These are the activations of a small network on made-up records, seen along a few directions, one row for each record.
Each row is followed by the record's values for the fields M, D, H, J, L, V.
A field that a record lacks is left out.
The largest differences between rows may come from other fields.
In the rows, 500 means zero.
Random noise pushes rows far along 3 fixed directions. That doesn't count. These rows show it; they differ only by the noise:
[396 375 391 486 625 547 431 456 551 442 453 417 534 436 621 308 489 493
 429 464 450 460 435 610 427 477 353]
[430 391 600 556 501 522 601 168 475 520 359 276 654 578 470 525 676 780
 282 245 215 645 617 303 482 721 339]
[412 394 472 496 568 563 437 462 529 440 439 381 568 458 559 381 471 608
 356 445 488 436 511 594 458 517 323]
[454 438 450 434 551 502 529 481 533 461 532 409 606 445 472 520 483 742
 267 432 532 372 510 556 571 592 329]
[392 372 350 472 650 541 422 482 564 437 472 441 517 416 643 281 478 448
 454 488 464 445 398 639 423 451 363]

[465 522 486 458 482 502 389 737 555 489 545 529 488 456 514 365 338 447
 600 598 726 362 427 670 530 380 409] | (M m1; D d4; H h2; J j1; L l1; V v1)
[683 566 656 686 379 555 335 742 294 330 444 492 430 457 486 641 372 713
 423 574 763 311 717 584 515 432 555] | (M m2; D d4; H h2; J j1; L l2; V v1)
[601 463 470 546 460 477 435 713 445 437 491 538 495 362 521 529 319 571
 538 596 742 371 494 620 530 349 571] | (M m1; D d2; L l2)
[381 579 494 404 379 524 523 452 618 692 517 634 424 722 311 604 578 157
 634 642 298 726 612 397 406 461 531] | (M m2; D d2; H h2; J j2; L l1; V v1)
[513 443 566 551 495 466 642 258 492 525 421 365 592 591 531 572 684 626
 469 285 290 702 551 240 522 610 520] | (M m2; D d4; L l2; V v2)
[475 507 400 466 644 556 414 357 480 462 480 458 393 508 611 313 575 313
 489 459 308 524 463 542 371 505 496] | (M m2; D d1; H h2; J j1; L l1)
[460 559 459 431 400 516 533 532 565 557 551 565 441 517 419 561 449 445
 493 576 547 483 528 550 500 431 506] | (M m2; D d1; L l1; V v1)
[419 572 542 517 495 698 194 683 543 437 464 506 352 513 473 381 300 331
 458 684 677 299 641 788 358 358 340] | (M m2; D d1; H h2; J j2; L l2; V v1)
[644 506 534 693 511 470 482 466 350 445 456 535 442 490 624 510 571 425
 601 450 384 618 504 395 450 459 662] | (M m2; D d4; H h1; J j1; L l2; V v2)
[491 394 603 561 460 447 584 492 502 529 353 538 625 449 501 505 450 638
 627 511 569 550 418 443 528 431 531] | (M m1; D d2; H h1; J j2; L l1; V v1)
[580 500 474 508 646 578 349 492 387 359 525 445 441 419 599 445 510 595
 329 446 541 316 538 596 451 528 426] | (M m2; D d3; H h2; J j2; L l2)
[548 558 586 673 379 573 333 649 456 453 384 477 409 510 551 472 371 421
 597 571 608 490 671 599 409 327 536] | (M m2; D d4; L l2; V v1)
[490 423 275 432 595 392 666 386 575 581 564 607 503 443 552 438 607 381
 595 493 338 548 296 432 455 534 586] | (M m1; D d1; H h2; J j2; L l2; V v2)
[388 477 327 383 675 544 388 546 615 496 505 540 395 490 637 245 489 167
 641 564 428 544 322 632 396 393 464] | (M m2; D d2; H h2; J j1; L l1; V v2)
[591 576 426 415 528 424 579 627 467 422 676 557 530 441 396 664 503 654
 323 551 656 343 429 517 686 575 497] | (M m2; D d3; H h1; J j1; L l2; V v2)
[591 442 504 591 587 450 456 608 413 362 418 453 549 374 637 425 445 616
 517 503 638 401 475 605 481 443 536] | (M m1; D d4; H h2; J j2; L l2; V v2)
[342 448 621 561 454 775 200 489 539 464 295 410 369 687 513 232 431 116
 584 604 441 597 710 610 194 383 355] | (M m2; D d1; H h2; J j2; L l1; V v1)
[382 514 267 268 546 466 554 654 676 561 677 619 409 476 502 398 462 272
 573 656 596 437 276 649 518 433 473] | (M m2; D d1; L l1; V v1)
[421 453 579 510 485 589 412 493 469 490 387 388 494 506 483 455 447 620
 484 408 544 463 549 573 470 476 390] | (M m1; D d2; L l2; V v1)
[455 488 509 414 600 591 406 491 485 427 542 372 453 475 537 422 494 620
 293 444 512 370 550 554 502 538 364] | (M m2; D d2; L l2)
[463 568 375 253 604 442 532 609 611 489 695 525 504 465 410 592 449 538
 364 528 652 330 452 558 651 532 390] | (M m2; D d2; L l1; V v2)
[433 551 587 365 524 579 459 422 533 454 547 334 553 543 374 547 497 732
 160 408 546 370 634 487 575 717 296] | (M m2; D d1; L l1; V v2)
[617 488 578 599 550 499 457 477 365 399 482 445 509 490 513 565 515 655
 349 426 532 441 550 516 500 582 526] | (M m2; D d3; H h1; J j2; L l1; V v2)
[529 437 763 748 365 523 519 300 399 452 241 295 603 559 560 550 554 697
 492 337 351 727 660 339 417 540 537] | (M m2; D d4; L l2; V v2)
[501 395 824 640 267 490 688 319 486 587 275 318 739 553 438 512 477 774
 583 292 417 736 555 366 524 572 483] | (M m1; D d1; H h1; J j1; L l1)
[513 512 529 536 502 514 439 470 469 491 531 513 457 495 494 546 525 496
 443 490 490 425 556 499 461 520 464] | (M m2; D d3; H h2; J j2; L l2; V v1)
[419 439 538 517 447 606 325 717 561 504 411 497 443 463 479 400 313 356
 592 643 718 407 513 701 410 374 411] | (M m1; D d1; H h2; J j2; L l2; V v2)
[584 510 603 611 544 632 280 572 356 335 409 425 435 446 592 414 394 579
 411 531 569 359 601 598 415 420 497] | (M m2; D d2; H h1; J j1; L l2)
[603 549 185 347 707 427 456 759 506 425 763 709 344 340 515 524 428 328
 531 680 712 264 335 643 583 363 575] | (M m2; D d2; H h2; J j2; L l2)
[495 515 381 399 547 519 507 574 542 477 609 535 441 438 542 440 443 407
 488 561 554 416 400 606 536 447 497] | (M m2; D d1; L l2)
[345 371 478 607 475 550 399 591 555 463 339 495 570 408 744 165 365 265
 739 588 604 631 321 719 321 249 531] | (M m1; D d3; L l2; V v2)
[533 538 289 415 560 434 539 639 549 503 632 653 436 424 577 468 442 274
 591 627 580 450 356 613 558 354 609] | (M m2; D d3; L l1)
[524 470 580 590 512 636 348 439 431 407 405 374 458 509 609 369 494 514
 417 438 476 482 613 571 328 461 429] | (M m2; D d3; L l2)
[580 466 426 587 560 460 535 434 453 514 469 584 479 481 603 440 578 295
 724 494 323 670 419 431 418 407 661] | (M m2; D d4; H h1; J j2; L l2)

Here are new rows. What are their fields?
[495 577 538 405 510 578 498 468 481 477 574 412 468 558 369 608 533 612
 262 450 532 385 637 456 549 616 364] | (M m2; D d1; L l2)
[576 617 495 462 450 502 440 711 463 442 632 627 467 452 372 746 409 629
 380 614 787 267 567 581 612 466 476] | (M m2; D d3; H h2; J j2; L l2; V v1)
[514 530 738 630 385 687 320 452 390 476 359 379 476 643 411 554 502 547
 400 445 490 504 832 491 423 533 397] | (M m2; D d3; H h2; J j2; L l2; V v1)
[617 504 530 510 556 450 570 506 435 387 586 414 580 411 531 606 523 865
 318 373 598 379 477 447 638 623 445] | (M m2; D d4; L l2; V v2)
[434 586 558 358 359 555 489 808 653 475 611 547 584 498 357 599 222 633
 364 701 925 251 516 716 638 407 381] | (M m2; D d1; L l1; V v2)
[794 628 668 690 251 367 633 603 295 530 496 646 545 527 303 942 517 754
 548 549 612 552 695 293 624 491 762] | (M m2; D d4; H h1; J j2; L l1; V v1)
[507 490 767 604 264 553 423 654 507 445 390 398 651 444 449 464 225 806
 515 561 850 367 587 664 507 451 459] | (M m1; D d1; H h1; J j1; L l1; V v1)
[435 492 697 576 352 694 302 594 504 461 298 445 425 591 493 373 364 344
 604 603 606 567 624 661 316 339 431] | (M m2; D d1; H h2; J j1; L l1; V v1)
[632 521 684 714 395 589 330 649 339 365 370 486 448 438 499 540 382 651
 531 563 693 432 625 530 474 366 563] | (M m2; D d2; H h1; J j1; L l2; V v1)
[531 433 550 564 398 456 482 702 508 468 429 459 590 383 578 394 333 569
 661 534 791 469 445 601 518 329 518] | (M m1; D d4; L l1)
[582 529 312 375 550 412 552 704 555 509 677 630 502 362 409 587 400 504
 504 614 734 289 396 597 613 432 570] | (M m1; D d1; H h2; J j2; L l2)
[575 573 402 408 586 495 519 467 467 506 610 546 436 510 399 616 554 483
 359 526 488 403 573 464 540 566 517] | (M m2; D d1; H h2; J j2; L l1)
[371 475 492 481 555 631 379 377 540 529 394 429 386 576 556 298 542 167
 545 500 327 640 580 520 294 442 430] | (M m2; D d1; L l1)
[364 542 486 579 441 643 403 320 536 581 371 478 387 667 529 347 587 109
 668 501 191 755 579 428 298 427 531] | (M m2; D d1; L l2; V v1)
[490 473 491 522 555 514 493 350 489 512 435 416 474 517 541 448 584 453
 509 427 320 591 550 393 412 500 486] | (M m2; D d2; L l2)
[550 509 560 583 419 446 621 303 421 568 484 493 501 592 382 662 687 560
 424 348 299 658 623 252 535 652 577] | (M m2; D d3; H h2; J j1; L l1; V v1)
[589 554 602 551 341 533 460 703 448 456 488 538 512 507 453 622 329 572
 477 593 714 442 633 579 558 374 546] | (M m2; D d4; L l1)
